Each row below holds a small network's activations on one input, seen along a few directions.
In each table, some parts of the input vary, and every possible input appears once, in random order.
Descriptions start from the smaller parts, as in this example, which fits no table here: values(3) and (point or ring(9) or (line(4) and ring(5))).
Shared parts are said once, and a part with two or three values counts as separate values.

Other details of the inputs vary at random and push rows far along two fixed directions, the same in every table; ignore that.

Table:
R1: 9	26	-6	9	21	-18	-25	21	-19	-4	16	-18	-20	29	-22
R2: 13	1	0	-28	-15	-10	-3	39	1	-7	-33	42	-7	33	1
R3: 7	-18	18	-21	-14	29	19	-31	20	-2	-1	9	-9	-35	34
R4: -1	22	-12	14	10	-21	-27	29	-16	-16	1	-7	8	39	-33
R5: 0	24	-13	26	29	27	-35	16	-34	2	30	-29	-5	31	-18
R6: -36	12	-6	45	-5	12	-5	-46	-15	-2	16	-51	32	-37	-11
R7: 6	-26	-24	9	34	-7	-19	48	-14	36	47	-5	-2	41	-26
R8: 17	-7	-11	-22	-15	18	-4	43	-6	-13	-25	45	-3	25	6
R9: -5	-13	15	-14	-21	-10	36	-30	4	3	-33	27	9	-29	18
R10: 12	-4	22	-19	-12	11	18	-24	35	0	-9	0	-12	-32	29
R11: -15	12	11	4	20	-16	0	-30	-16	-2	15	-29	-5	-11	-3
R12: -27	-39	-20	29	1	-19	7	-10	1	35	34	-22	37	-23	-8
R13: -3	-5	12	-10	-26	-20	22	-20	45	-16	-29	9	7	-27	18
R14: -11	13	4	13	18	-12	9	-33	-29	13	10	-17	-12	-8	-9
R15: 33	10	8	-26	5	-8	-6	41	27	-8	-15	28	-32	32	6
R16: 18	-7	-9	-23	-22	31	-4	41	2	-12	-22	42	2	27	3
R17: 1	-8	13	-9	-31	5	20	-22	36	-6	-24	10	17	-34	23
R18: -18	6	-1	22	21	7	-3	-34	-22	-3	23	-36	-5	-21	-8
Each input here is: values(2) and (point or ring(8)).
Question: Changing only the values(2) part turns R18 into R8. The same change can be made to R3. Which row results?
Answer: R16
Question: Change only the values(2) part in R14. List by row number the other rows that result.
Answer: R9

Table:
R19: 22	-4	5	-12	6	15	6	19	13	-10	1	26	-28	7	21
R20: -5	10	-7	8	16	26	-18	9	-38	12	12	-2	-9	23	-10
R21: -12	-4	-3	-2	13	-12	-22	17	-29	20	14	-9	-1	28	-22
R22: 7	44	0	15	9	-7	-18	14	-7	-17	-4	-10	-5	25	-26
R23: -23	25	5	16	-7	-4	-2	-44	-25	-3	-9	-24	21	-20	-13
R24: 0	-37	-5	-10	-3	-7	30	-31	26	5	11	6	2	-39	27
R25: 17	5	2	-1	-8	14	7	25	19	-18	-14	31	-7	6	15
R26: -2	-28	-7	3	-17	-7	30	-24	29	-3	-6	12	21	-39	21
R27: -11	1	-13	38	4	-11	8	-22	8	3	24	-26	27	-24	-8
R28: 5	1	3	-12	-19	30	4	15	-3	1	-24	34	3	11	11
R29: -3	-19	0	-20	-17	-12	4	26	4	2	-28	29	8	12	-2
R30: 26	18	21	-35	-5	5	3	9	11	-5	-13	13	-29	15	10
R31: -29	-8	-5	29	2	-31	0	-18	-8	-2	2	-23	22	-19	-14
R32: 13	34	2	3	24	-6	-19	10	-13	-10	11	-16	-25	27	-20
R33: -19	-2	-5	28	24	2	4	-36	-14	-8	23	-25	-5	-29	8
R34: 8	25	2	13	21	24	-18	17	-13	10	20	-14	-19	24	-6
R35: 26	-12	4	-24	-7	13	9	19	23	23	9	16	-10	12	15
R36: 9	16	-18	25	8	2	-12	28	3	10	18	-8	13	22	-24
R37: -5	-5	20	-30	-16	2	19	-50	-1	1	-18	2	-8	-30	21
R38: 19	18	7	-13	-12	-11	5	13	14	-28	-25	25	-12	12	4
R39: 10	7	-3	-19	-15	-6	8	8	0	-25	-33	32	-7	13	3
R40: -14	22	6	41	7	11	1	-28	8	-5	10	-30	11	-25	-3
R41: 19	21	12	-25	-17	6	0	10	5	-7	-35	21	-2	16	3
R42: -10	15	0	11	5	-13	-23	26	-11	14	0	-14	17	26	-25
R43: 9	32	2	-7	20	3	-22	7	-29	5	3	-15	-15	30	-19
R44: -9	2	-12	19	14	-30	-17	29	-9	-10	3	0	11	23	-23
R45: -2	3	-17	18	25	13	-12	14	-33	-4	16	-1	-17	21	-9
R46: 13	-1	-20	15	24	-6	-11	21	-8	9	35	-7	-5	21	-14
R47: 15	15	13	-6	-16	27	5	20	20	-1	-18	21	-6	9	16
R48: 14	-5	4	-38	-7	3	8	2	-15	-9	-24	28	-24	13	5
R49: -17	8	-1	13	14	-16	5	-46	-26	-12	9	-27	-8	-20	-7
R50: -5	27	-12	7	3	-4	-13	9	-39	-14	-16	1	6	25	-28
R51: -5	11	-6	22	11	-29	-19	32	-3	-6	8	-7	6	24	-23
R52: 11	-4	14	-12	-13	-16	1	30	34	-2	-17	19	0	11	1
R53: -13	40	13	22	-2	-8	-3	-36	-2	-5	-1	-38	10	-19	-10
R54: 10	-21	-15	-13	-18	10	13	23	1	10	-17	34	15	11	1
R55: 19	-1	12	-26	1	33	2	16	5	10	-9	23	-19	13	18
R56: 15	-26	-6	-31	-9	17	8	15	0	25	1	29	-2	14	10
R57: -16	21	-2	25	6	-22	3	-35	-13	-26	-2	-20	12	-21	-11
R58: -10	12	10	29	22	12	1	-34	3	2	26	-36	-7	-25	3
R59: 5	-31	0	-25	-1	-19	4	21	7	2	-10	25	-18	12	8
R60: -11	-4	-26	2	-17	31	-62	31	-6	-44	11	-35	14	11	-15
R61: -5	-17	30	-17	-11	-16	17	-25	33	17	1	-13	-5	-30	25
R62: -9	-8	27	-4	-26	-17	17	-20	37	9	-14	-9	14	-32	18
R63: -12	-14	3	8	-17	12	26	-29	13	-13	-19	14	7	-40	26
R64: 10	-35	-11	-43	-25	36	-43	27	17	-39	3	-8	-15	-4	17
R65: 15	-30	-18	-22	-1	4	12	19	6	10	3	33	-11	9	11
R66: -5	-4	-3	25	17	-3	6	-31	10	19	37	-37	7	-24	-4
R67: -21	8	-6	40	10	2	6	-28	-9	-17	8	-19	16	-27	0
R68: 4	20	-10	1	26	-16	-13	7	-28	-22	10	-4	-19	25	-17
R69: -5	5	4	-1	18	-13	-22	23	-16	21	15	-19	-4	30	-21
R70: -5	0	20	-1	-19	25	20	-30	21	4	-20	3	13	-37	26
R71: 1	-31	3	-33	-4	-11	4	20	-1	9	-14	24	-12	13	3
R72: -15	-14	7	2	-21	19	26	-32	5	-5	-24	13	12	-40	22
R73: 12	-21	-20	-8	-15	3	12	25	10	1	-13	36	9	9	5
R74: 8	4	-14	3	18	12	-15	21	-18	29	27	-11	5	29	-18
R75: -17	8	-7	10	0	-13	-22	23	-24	12	0	-4	20	28	-28
R76: -10	10	-2	32	-5	2	5	-24	9	20	21	-34	28	-20	-7
R77: -6	5	-14	10	21	21	-13	14	-41	4	11	0	-11	20	-14
R78: -1	-22	27	-14	-5	-21	18	-23	39	7	2	-9	-9	-32	20
R79: -8	21	7	15	18	-20	0	-38	-10	-15	18	-32	-13	-21	-4
R80: -4	-40	-2	-18	-12	6	29	-30	7	20	2	10	6	-35	21
R81: 14	-19	10	-23	3	-23	2	26	23	-2	-1	19	-21	12	11
R82: -22	-16	1	17	21	-35	0	-25	-5	0	22	-28	2	-22	-4
R83: -7	-23	0	-8	-29	10	25	-27	16	19	-9	12	30	-32	17
R84: 18	-7	-5	-17	-17	16	7	25	17	19	-12	24	17	15	5
Question: Changing only one part turns R82 into R44. The same change can be made to R66. Which row results?
Answer: R36
Question: Changing only one part turns R38 into R79. The same change can be made to R72. Which row results?
Answer: R77
Question: What is each input in this table made of?
Answer: values(2) and (point or (values(4) and ring(8)))
Question: Change only the values(4) part in R34. List by row number the other rows that result.
Answer: R30, R35, R61
Question: Change only the values(2) part in R69. List by row number the other rows that result.
Answer: R42
Question: Change only the values(2) part in R34. List by row number the other rows that result.
Answer: R47

Table:
R85: -7	4	-12	11	9	-3	-9	9	-21	1	6	-4	4	12	-14
R86: 9	0	-2	-12	-4	0	-3	22	-1	4	-9	17	-2	20	-4
R87: 1	13	-2	11	16	-7	-5	7	-12	8	11	-7	-4	15	-13
R88: -3	8	-6	7	9	9	-16	6	-17	-1	10	-12	-2	12	-11
R89: -13	-6	-1	7	4	-6	4	-24	-10	2	6	-13	3	-16	0
R90: 10	4	-2	-7	-7	6	-3	26	5	3	-10	17	4	19	-3
R91: -8	3	6	9	5	-6	5	-23	-2	8	9	-18	3	-15	-1
R92: -6	6	7	11	6	-5	7	-22	2	8	9	-16	2	-14	1
R93: 2	14	-5	13	13	10	-12	7	-12	1	14	-12	-4	11	-9
R94: 11	1	1	-15	-3	6	-10	23	4	-1	-5	10	-9	19	0
R95: 0	-16	0	-10	-10	-1	11	-5	9	-4	-10	13	2	-12	12
R96: -13	-1	0	11	0	1	4	-23	-9	5	4	-13	10	-17	-1
R97: 10	1	-4	-12	-5	13	-5	21	-3	0	-8	17	-3	18	0
R98: -2	11	-3	6	9	0	-14	7	-14	5	9	-13	0	14	-14
R99: 1	-13	6	-17	-7	2	12	-11	3	2	-10	13	-5	-9	12
R100: 13	42	14	-12	-8	-3	-8	11	-2	-36	-38	15	-17	20	-3
R101: 7	-6	12	-13	-8	4	7	-6	18	1	-5	4	-5	-11	15
R102: 4	-11	7	-11	-6	-5	7	-4	18	-3	-3	4	-5	-11	13
R103: 2	-8	3	-8	-15	7	15	-6	10	3	-14	16	7	-11	12
R104: 5	-11	6	-13	-7	8	7	-6	13	-5	-4	6	-8	-12	15
R105: 7	-10	5	-9	-4	4	10	-4	16	-5	-2	8	-7	-11	15
R106: -10	2	6	9	6	-10	6	-23	-3	8	8	-15	3	-15	-1
R107: 3	-12	8	-14	-10	-1	4	-4	16	-3	-6	3	-4	-10	12
R108: -11	0	5	6	2	-7	3	-23	-4	7	6	-17	5	-15	-2
R109: 4	-14	3	-12	-5	0	11	-8	10	-4	-5	10	-7	-12	14
R110: 6	-7	8	-13	-8	12	7	-8	12	-2	-5	6	-7	-12	17
R111: -4	11	-5	10	6	0	-12	9	-11	5	7	-11	6	12	-14
R112: -14	-2	-1	17	-2	-12	6	-17	0	5	3	-11	17	-15	-5
R113: 3	15	-5	11	14	9	-9	6	-14	4	13	-9	-5	13	-10
R114: -6	4	-15	17	6	-2	-9	12	-14	-2	6	-3	10	11	-15
R115: 8	-1	-2	-12	-3	-3	-1	23	-2	4	-9	19	-3	21	-4
R116: 4	-10	7	-15	-5	3	15	-11	6	3	-8	13	-7	-10	14
R117: 2	-6	3	-6	-15	11	12	-6	12	1	-12	12	8	-12	12
R118: -12	3	2	16	-3	-6	6	-18	0	7	2	-13	17	-15	-4
R119: -12	-7	-2	7	2	-3	-1	-20	-3	-4	9	-17	4	-18	2
R120: -12	-2	-2	18	-3	-9	1	-13	6	-1	6	-15	17	-16	-4
R121: 1	-17	2	-15	-7	-1	9	-7	7	-4	-8	10	-5	-11	12
R122: 1	10	-7	13	13	6	-12	9	-10	-2	15	-11	-5	12	-10
R123: 0	12	-6	12	16	1	-5	5	-18	5	12	-5	-5	14	-11
R124: 8	-4	-7	-10	-5	9	-8	25	0	-6	-6	15	-4	17	-1
R125: -12	-4	-6	17	-3	-1	2	-14	1	-3	5	-12	15	-17	-1
R126: -1	5	-9	10	13	0	-14	9	-13	-4	14	-10	-4	11	-11
R127: -5	5	-6	6	12	-11	-11	8	-16	4	8	-8	-1	14	-15
R128: 5	-8	7	-14	-6	6	13	-11	7	3	-7	10	-7	-10	14
R129: 7	-4	-4	-11	-3	-6	-2	25	0	1	-9	19	-3	20	-4
R130: 1	9	-5	13	14	-6	-12	11	-4	0	15	-12	-3	12	-11
R131: 2	-8	8	-11	-14	4	6	-4	17	0	-10	6	3	-11	12
R132: -13	-3	-2	18	-2	-12	4	-15	4	1	4	-13	17	-16	-4
R133: 13	-2	-5	-9	5	3	-1	21	1	-3	-1	17	-12	17	2
R134: -3	50	6	10	5	1	-16	-8	-24	-36	-21	-10	-10	11	-15
R135: 9	-2	-9	-6	-8	10	-6	28	3	-6	-7	18	2	17	-2
R136: -7	0	3	13	8	-11	5	-20	5	2	11	-17	3	-17	0
R137: 2	-8	3	-6	-16	13	9	-4	14	-2	-11	11	8	-12	13
R138: 1	-15	6	-14	-8	-8	9	-6	14	-2	-8	8	-3	-11	11
R139: -12	0	0	11	-2	7	-1	-20	-3	0	6	-17	10	-17	1
R140: -1	9	-8	12	16	-1	-6	7	-16	2	12	-5	-5	13	-11
R141: -13	-5	-1	12	0	-13	2	-17	0	1	6	-16	11	-16	-3
R142: 11	-3	-4	-13	4	2	-1	20	-5	-1	-4	19	-12	19	0
R143: 9	-3	-3	-10	-5	2	-9	27	6	-4	-6	12	-3	18	-3
R144: -1	-12	0	-6	-12	0	15	-4	9	0	-13	17	8	-11	10
R145: -5	2	-13	11	7	0	-14	12	-14	-5	9	-8	4	11	-13
R146: -3	7	-7	5	10	3	-10	4	-22	4	7	-7	-2	14	-12
R147: 0	-12	4	-12	-10	2	14	-8	4	2	-12	15	1	-10	11
R148: -11	-5	0	7	1	2	-2	-21	-4	-3	9	-19	3	-18	1
R149: 8	-3	12	-10	-6	5	9	-5	20	2	-4	4	-6	-10	15
R150: 8	1	-4	-6	-5	-3	1	25	1	4	-11	21	3	20	-5
R151: 14	5	3	-14	0	5	-5	21	4	3	-4	12	-11	19	0
R152: 2	-10	4	-5	-15	1	8	1	21	-3	-10	9	8	-11	9
R153: -10	-3	3	10	6	-12	3	-20	2	2	10	-17	3	-16	-1
R154: -3	8	-5	9	14	-10	-9	7	-13	4	11	-8	-3	14	-14
R155: 12	0	-2	-17	-2	13	-6	19	-5	0	-6	15	-10	19	1
R156: 1	12	-3	13	13	-2	-13	10	-5	0	15	-15	-4	12	-11
R157: -5	8	7	12	6	-1	4	-20	3	7	11	-19	2	-15	1
R158: -8	2	5	12	8	-12	8	-21	2	6	10	-15	2	-15	0
R159: 10	-6	-3	-15	-2	-3	-9	25	5	-5	-4	13	-9	19	-1
R160: 1	-14	4	-10	-12	-6	6	-1	18	-4	-8	7	3	-11	10
R161: 5	-9	9	-12	-8	0	6	-4	19	-2	-4	3	-6	-11	13
R162: 6	-6	8	-14	-7	11	10	-10	10	2	-6	7	-6	-12	15
R163: -13	-1	-2	16	-1	-2	8	-20	-7	5	1	-8	15	-16	-2
R164: 10	3	-2	-6	-8	7	-6	27	8	0	-9	16	3	18	-2
R165: -5	7	-4	6	12	-8	-10	6	-18	6	7	-8	-1	15	-15
R166: 1	13	-6	12	15	5	-6	4	-16	5	12	-8	-4	13	-11
Question: What is each input in this table made of?
Answer: values(2) and (point or (line(5) and ring(8)))
Question: Changing only the values(2) part turns R108 into R146. The same change can be made to R164. Which row results?
Answer: R137
Question: Changing only the values(2) part turns R89 into R127. The same change can be made to R126. Which row results?
Answer: R102
Question: Change only the values(2) part in R165. List by row number the other rows that result.
Answer: R99
Question: Change only the line(5) part in R130. List by row number the other rows that result.
Answer: R102, R120, R159, R160
Question: Change only the ring(8) part in R156. List by row number the other rows that result.
Answer: R87, R92, R130, R136, R149, R157, R158
Question: Change only the values(2) part in R100. List by row number the other rows that result.
Answer: R134
